Each row below holds a small network's activations on one input, seen along a few directions.
Each table varies a few parts of the input and shows all the possible inputs, shuffled.
Descriptions start from the smaller parts, as in this example, which fits no table here: line(4) and (point or ring(9) or (values(3) and ring(5))).
Shared parts are said once, and a part with two or three values counts as separate values.
(in the rows, 128 means zero)

Table:
R1: [110 103 154 164 133 125 108 114 110  90 124 130 123 137 128 135 130 150]
R2: [104 113 177 135 137 122  79 104 131 129 117 124 109 111 122 126 168 151]
R3: [146 139  75 131 123 131 155 125 157 154 141 123 104 134 132 115 109 104]
R4: [107 120 114 113 126 130 105 127 153 148 136 122 113 116 125  99 140 140]
R5: [163 147  97 113 130 140 154 115 141  96 150 134 129 158 134 147 101 110]
R6: [162 154  87 126 125 123 169 130 163 122 151 111 121 147 130 131  97  94]
R7: [ 96 121 140 118 143 109  93 113 134 134 125 123 117 105 134 116 159 151]
R8: [133 118 101 115 119 122 129 137 164 154 138 130 106 115 142 100 123 120]
R9: [159 128 110 129 120 130 131 115 121  85 115 127 130 158 128 149 111 126]
R10: [ 90 108 171 146 130 125  93 105 114 112 107 127 112 130 136 106 145 144]
R11: [132 179 177 100 139 160 200 246  46 221 106 167 247  85 101 159 139 115]
R12: [134 107 133 147 111 119 120 106 102  88 127 119 126 139 122 152 115 131]
What do these inputs look like to the network?
> point or ring(11)

Table:
R13: [126 195 173  97 152 158 200 241  84 246 122 155 224  79 106 142 147 102]
R14: [109 103 159 185 121 128 126 114  94 108 107 126 116 142 130 122 119 128]
R15: [ 90 103 186 171 127 126 105 113  93  98 101 128 124 137 127 122 135 143]
R16: [166 146 125 124 133 135 147 107 131  78 139 128 130 164 132 159 104 111]
R17: [155 120  52 109 103 121 146 131 144 123 138 122 122 138 137 125  95 116]
R18: [148 117 116 172 109 125 156 124 117 102 132 115 119 151 125 137  90 107]
R19: [162 125  80  85 118 134 125 120 149 105 139 134 125 144 137 133 109 127]
R20: [138 137 160 124 147 124 106  97 115  83 120 124 134 141 119 167 145 142]
R21: [136 134 101 148 122 122 158 134 165 158 147 110  99 126 130 103 108  97]
R22: [143 165 126  98 148 126 125 109 173 133 143 121 116 129 131 130 150 117]
R23: [134 117 113  84 131 124  83 111 134 113 121 130 128 121 125 140 150 160]
R24: [127 104 139 187 110 128 143 121 109 107 122 126 114 145 127 136 104 117]
R25: [160 128  52 101 115 137 145 130 151 111 147 133 126 149 135 125  95 122]
R26: [106  84 111 143 106 127 103 129 112 139 109 133 110 121 136  95 125 145]
R27: [115 122 124 163 123 125 145 132 157 165 137 121  94 119 132 101 122 108]
R28: [ 93 104 196 160 141 118  90 108  95  90 113 128 131 125 127 140 154 156]
R29: [142 150 128  73 114 154 174 241  51 210 100 175 236  77 107 144 131 135]
R30: [126 154 144 101 158 121 107 107 163 141 134 120 116 116 125 133 161 134]
R31: [140 173 191 122 138 160 205 227  31 179 104 161 247 112  99 181 128 114]
R32: [159 141  98 149 118 121 168 117 125  94 138 116 127 158 131 152  89 100]
R33: [152 165  82 117 143 134 169 126 179 138 161 123 112 145 134 118 107  97]
R34: [ 90  86 148 118 125 116  66 122 114 121 115 134 123 104 134 112 160 175]
R35: [164 149  96 140 130 138 167 117 133  84 147 127 130 169 130 151  89 106]
R36: [155 149 142 121 136 130 123 100 125  77 128 125 134 154 126 163 133 126]
R37: [ 87  83 138 130 111 125  81 128 112 128 103 134 117 116 134  94 141 162]
R38: [109 121 182 139 142 122  91  94 101  87 122 124 132 128 117 156 155 152]
R39: [154 162 110 102 145 131 149 115 178 133 153 124 112 140 137 126 121 102]
R40: [ 97 139 166 116 153 118  92 104 149 145 137 119 114 102 123 121 172 144]
R41: [ 81 122 180 136 152 114  90 119 144 149 129 123 112  98 133 104 171 149]
R42: [147 158  83 125 131 118 170 127 172 150 153 111 107 134 136 118 107  90]
R43: [105 102 135  98 126 121  67 108 120 118 124 130 125 107 124 129 160 170]
R44: [151 128  96  82 120 130 101 113 144 106 129 131 129 134 131 137 138 143]
R45: [ 78 120 171 147 138 123 106 124 141 156 116 123 105 111 133  87 153 136]
R46: [124  84  92 147  94 126 120 135 127 137 123 132 108 124 133 108 109 134]
R47: [144  96  70 132  94 124 134 138 136 131 132 121 114 131 130 110  95 123]
R48: [ 97 121 143 161 133 126 127 125 142 166 123 121  96 116 136  87 137 119]
What do these inputs look like to the network?
> values(3) and (point or ring(11))
The inputs of R23 and R20 match in every part but the values(3) part. If R44 is changed in the same way as R23 into R20, which row does it become?
> R36
Which other rows does R41 become when the ring(11) part takes its other values? List them by row number.
> R21, R22, R27, R30, R33, R39, R40, R42, R45, R48

Table:
R49: [115 105 159 157 106 136 122 138  82 118 104 128 142 132 117 128 122 133]
R50: [113  94 133 144 111 128 112 144  91 145  99 136 134 113 126 117 132 145]
R51: [129 127 142  92 139 130  96 129 110 130 113 142 148 111 119 149 157 157]
R52: [135 122 162 161 129 130 146 138 100 101 129 137 145 138 129 152 114 123]
R53: [166 157  94  71 133 146 143 141 163 146 142 140 136 134 134 130 125 114]
R54: [146 132  87 112 121 144 156 157 155 150 147 143 129 132 136 106 101 113]
R55: [145 150  87  88 129 138 154 148 152 142 138 136 136 138 141 108 111 112]
R56: [103 146 168  95 152 130  96 132 143 172 123 137 130  89 123 118 181 147]
R57: [154 148 168 120 142 130 133 121 111  97 123 135 153 139 124 174 136 125]
R58: [111 129 161 122 129 131 116 130  91 101 115 129 158 135 120 139 134 143]
R59: [ 84 112 158 146 125 126 112 148 126 188 108 131 117  96 131  88 157 133]
R60: [145 123  90 132 112 125 153 148 124 131 146 129 140 125 124 142 104 122]
R61: [137 158 123 134 143 137 159 125 113 111 129 129 145 152 127 144 116 114]
R62: [114 103 101 139 130 102  70  47 182  55 139  98  54 158 151 107 127 142]
R63: [134 140 161 137 138 123 144 129 100  93 119 131 152 143 133 152 122 123]
R64: [110  99 136 133 126 131 110 145  99 135 120 142 142 111 126 127 136 155]
R65: [139 135 122 167 121 140 165 134 107 128 115 129 129 150 122 134 103 106]
R66: [113  78 102 160 121 108  78  48 181  64 151 107  45 152 146 104 119 141]
R67: [ 82 118 161 136 139 129 109 149 134 178 129 137 124  92 130  97 161 145]
R68: [131 136 169 105 134 138 106 123 102 104 117 133 158 131 111 162 147 146]
R69: [113 110 162 146 120 138 120 139  90 108 125 134 151 130 116 139 126 143]
R70: [ 82 137 160 113 147 123 106 138 134 170 120 132 131  95 133  97 167 145]
R71: [159 166 131 117 147 145 148 117 123 115 133 133 146 148 119 166 130 116]
R72: [115  74 100 170 104 106  80  44 168  79 132 102  33 155 149  93 112 131]
R73: [147 117  88 141  98 122 156 147 117 141 123 122 132 127 124 132 100 112]
R74: [120 131 119 144 121 120 153 150 145 182 128 113 115 112 124 105 120 105]
R75: [137 117 159 171 115 127 149 138  93 111 107 130 136 140 129 141 110 113]
R76: [119 137 121 135 134 124 150 151 151 172 151 119 123 108 124 114 124 114]
R77: [142 164 127  96 146 125 135 133 158 167 148 118 130 105 119 133 147 113]
R78: [109 119 135 110 134 124 106 136 100 128 110 137 149 115 129 127 143 155]
R79: [148 128  85 122 106 142 159 157 148 160 125 137 121 133 136  95  98 104]
R80: [137 140 124 157 135 143 162 135 114 119 138 135 138 148 122 144 107 116]
R81: [166 149  97  91 123 126 139 131 131 126 142 128 147 125 120 163 127 121]
R82: [139 111 108 122 135 106  62  41 195  56 142 100  57 155 138 125 146 150]
R83: [120 155 120 112 143 117 146 140 150 165 142 114 131 111 128 113 133 113]
R84: [145 141  89 108 120 119 150 138 123 123 137 123 148 129 128 142 113 120]
The inputs of R75 and R63 match in every part but one. If R74 is changed in the same way as R75 into R63, which row does it become?
> R83
What do these inputs look like to the network?
> line(4) and (point or ring(8))
Which other rows does R81 become when the ring(8) part takes its other values? List them by row number.
> R51, R53, R56, R57, R68, R71, R77
Which other rows does R69 become when the line(4) part takes its other values? List them by row number.
> R49, R58, R68
List by row number the other rows that have the line(4) part in common with R66.
> R52, R54, R60, R64, R67, R69, R76, R80
